Each row below holds a small network's activations on one input, seen along a few directions.
In each table, some parts of the input vary, and every possible input appears once, in random order.
A made-up example of a description, with smaller parts first: values(3) and (point or ring(9) or (ring(5) and line(6))).
Shared parts are said once, and a part with two or three values counts as separate values.
In the rows, zero is written as 128.

Other details of the inputs shift rows strongly along two fixed directions, in all tables alike. That doesn't count.

Table:
row 1: 134	130	157	116	135	139	83	101	116	155	181	146	124	148
row 2: 92	140	128	37	64	102	121	48	71	100	174	170	168	147
row 3: 196	142	192	131	220	142	18	113	161	188	202	152	158	192
row 4: 138	144	128	173	160	116	151	188	140	149	90	91	95	126
row 5: 91	102	105	61	85	137	108	51	63	62	94	188	192	113
row 6: 163	165	186	134	252	125	51	93	181	168	194	161	162	192
row 7: 91	132	95	40	55	110	154	36	55	63	115	167	188	124
row 8: 115	97	105	169	112	144	172	185	134	103	45	87	87	76
row 9: 145	167	196	129	215	119	35	111	129	187	196	143	122	186
row 10: 131	95	85	59	85	136	118	54	86	62	73	175	215	128
row 11: 89	121	103	184	116	128	208	164	164	99	82	86	91	67
row 12: 196	172	192	131	238	117	20	112	156	201	205	142	140	221
row 13: 106	135	122	193	127	109	188	188	183	136	142	92	85	87
row 14: 110	104	91	151	58	129	203	189	134	125	91	82	68	85
row 15: 43	130	112	68	108	122	135	22	83	32	92	176	186	120
row 16: 142	110	111	171	100	149	157	204	160	167	155	113	92	95
row 17: 90	132	121	47	75	117	121	34	63	84	136	163	168	136
row 18: 160	132	76	158	121	111	204	187	140	101	25	79	117	126
row 19: 170	160	166	179	158	105	138	211	169	212	203	104	88	147
row 20: 124	100	103	169	87	155	188	188	150	120	80	80	80	68
row 21: 142	100	112	181	112	157	160	194	154	151	113	102	91	83
row 22: 131	136	165	123	171	131	61	105	110	149	157	149	129	160
row 23: 171	113	115	174	157	131	134	182	154	141	77	84	101	141
row 24: 102	113	105	95	62	141	143	113	117	115	150	140	127	103
Description of these inputs: line(4) and (point or line(5)).
The inputs of row 22 and row 14 match in every part but the line(4) part. If row 15 is changed in the same way as row 22 into row 14, which row does it become? -> row 13
Start at row 24 and move only the line(4) part, one step at a time. The first step leads to row 20. Which rows follow, in order? -> row 8, row 3
List by row number the other rows that have the line(4) part in common with row 6. -> row 3, row 10, row 12, row 18, row 23
Which other rows does row 5 become when the line(4) part takes its other values? List them by row number. -> row 10, row 16, row 21
